Read these off the table that follows.
1) Which number is the entry just right of -0.65?
2) Which number is the 2nd smallest entry?
3) Which number is the entry just left of -1.59?
4) Which number is the entry just right of the largest entry?
5) Which number is the fourth entry in reading order?
6) Which number is the second entry in reading order?
[[-0.15, 0.29, 1.32, -0.39, -0.68, 1.12, -2.40], [1.79, 0.35, -1.35, -1.51, -1.36, -2.12, 0.78], [1.56, 1.68, -1.44, 1.60, 0.99, -0.65, -1.97], [1.00, 1.34, -0.58, 0.17, 0.23, 1.29, -1.79], [1.05, -1.59, 0.09, 0.06, 0.72, -0.82, 0.24], [-1.10, -0.22, 1.80, -2.07, -0.73, -1.85, 1.38], [0.36, -1.30, -1.18, -1.13, 0.88, 0.26, -0.08], [-0.57, -0.38, 1.33, -1.90, 1.62, 0.52, 1.11], [0.30, 1.55, 0.92, -0.74, 0.94, 0.40, 1.31], [-0.55, -2.60, -0.15, -2.28, 1.72, 1.15, 0.77], [0.78, 1.13, -2.38, 1.18, -0.43, 0.50, -0.24], [-0.59, -1.23, 0.63, -0.18, 1.35, 0.58, -0.16]]
1) -1.97
2) -2.40
3) 1.05
4) -2.07
5) -0.39
6) 0.29

a = 5.8,9.8,-13.7,2.1,-1.1
Which number is the centre entry?
Answer: -13.7
The entry just left of the largest entry -> 5.8

W = [ 38  50  45  34  37 -54  13  34  33]
Report the entry just right of the smallest entry.
Answer: 13
Report the entry just left of 37.
Answer: 34

x =
array([[ 32,  -2,   1, -37,  17, -11,   7,  -6,  38,  44,  49,  19],
       [-51, -25,  10,  35,  27, -10, -50, -30,  39,   4,   3,   5],
       [-11,   5, -26,  50,  18, -10,  36, -26, -25,  10, -17,   3],
       [-47,  17,  10, -14,  43, -46,  31, -49, -45, -45,  18,  20],
       [-38,   1, -45,  35,  20,  14,   4, -42, -10,  12,  16, -26],
       [-21,   5,  11, -51,  19,  29, -12, -24,  -7,  29,  -7, -20],
       [-51, -10,  40,  -4,  30, -37,  -7,  23, -23, -45, -14, -26],
       [ -7, -14,  27,  48,  -9, -47,   7,  53, -49,  12,  26,  33],
       [-49,  11, -35, -35, -29,  41,  10,  42,   1, -26, -42, -33],
       [ 16,  -3, -40,  46,   0, -28, -26,  30, -30, -20, -30, -50],
       [ 14,  -7, -33,  42,   3, -50,  37, -49, -18, -14,  15,   0],
       [-40,  39,  -5, -30,   8, -31,  12, -27,  15, -48,   8,  22],
       [ 36, -28,  27, -53, -46,  -6, -15, -46,  -3,  -2, -49, -11],
       [-47, -19,  20,  53,  38, -39, -16,  50, -49, -44, -37, -29],
       [-23, -46, -16,  28,   1, -22,  41,  30, -15,  32,  43,  -3]])
Rows and columns are numbered from 0.
The entry at row 2, column 0 is -11
The entry in row 1 and column 0 is -51
What is the entry directly below -18? 15
The entry in the top-left corner: 32
The entry directly above the smallest entry: -30
What is the minimum? -53
What is the entry just right of the smallest entry? -46
The top entry of the column that holds the smallest entry -> -37
What is the entry in the top-right corner? 19
What is the entry at row 1, column 2? 10
What is the entry in the bottom-left corner? -23
What is the entry at row 0, column 2? 1
The entry just left of the smallest entry is 27
What is the entry at row 0, column 1? -2
The bottom-right entry -> -3

m = [30 50 65 95 20 50 74 63 28 40 58 38 32 67]
The 2nd entry from the right is 32
The entry just right of the smallest entry -> 50
Report the first entry from the left.
30
The first entry from the right -> 67

-43,-4,-15,-15,-2,-16,-17,-8,-4,-45
-45,0,13,0,-3,27,20,15,9,29
-20,14,27,1,8,5,-23,1,-1,-28
-7,5,5,-29,-15,6,-12,8,10,-4
-17,-10,-24,5,1,-6,7,1,7,16
-4,-2,-2,-15,3,-6,18,-7,1,0
20,-6,-13,-13,-12,5,19,3,12,-6
Indices start at 0.
Read off the entry at row 1, column 0.
-45
The top-left entry -> -43
The bottom entry of the column that holds the largest entry: -6
Read off the entry in row 0 and column 1.
-4
Read off the entry at row 2, column 0.
-20
The bottom-left entry -> 20
Read off the entry directly below -23.
-12
The entry directly above 29 is -45
Read off the entry at row 0, column 2.
-15
Read off the entry directly above 19.
18
The entry at row 2, column 1 is 14
The entry just left of -24: -10
Read off the entry directly below the largest entry.
-28
The maximum: 29

X =
[[ 34 -39  42  38 -41]
 [ 31 -37  40  34 -38]
 [-25  39 -27 -27  42]
 [ 20 -21  26  22 -22]
 [ 48 -50  52  53 -54]
 [  1  23 -14   2  23]
 [ 34 -30  34  39 -33]
 [  4  12  -4   5  12]
 [ 30 -21  26  33 -24]
 [-15  13  -3 -17  16]]
The first entry, reading row by row: 34
Read off the largest entry in the last column.
42
Read off the bottom-left entry.
-15
Read off the last entry of the largest entry's row.
-54
The fourth entry from the end, reading row by row: 13
Read off the entry directly above 20.
-25
Read off the third-last entry, reading row by row.
-3
The last entry, reading row by row: 16
Read off the entry directly above the smallest entry.
-22
The entry directly below the smallest entry is 23
The entry directly below -50 -> 23
The fourth entry in reading order is 38
The 3rd entry in reading order is 42
Read off the first entry of the largest entry's row.
48
The entry just right of 30 -> -21
The entry in the top-right corner is -41
The entry directly above the largest entry -> 22
The entry just right of -50: 52
The entry directly below 48: 1
The largest entry is 53
The entry just right of 5 -> 12
Read off the entry directly above -4.
34
The entry directly below -4 -> 26
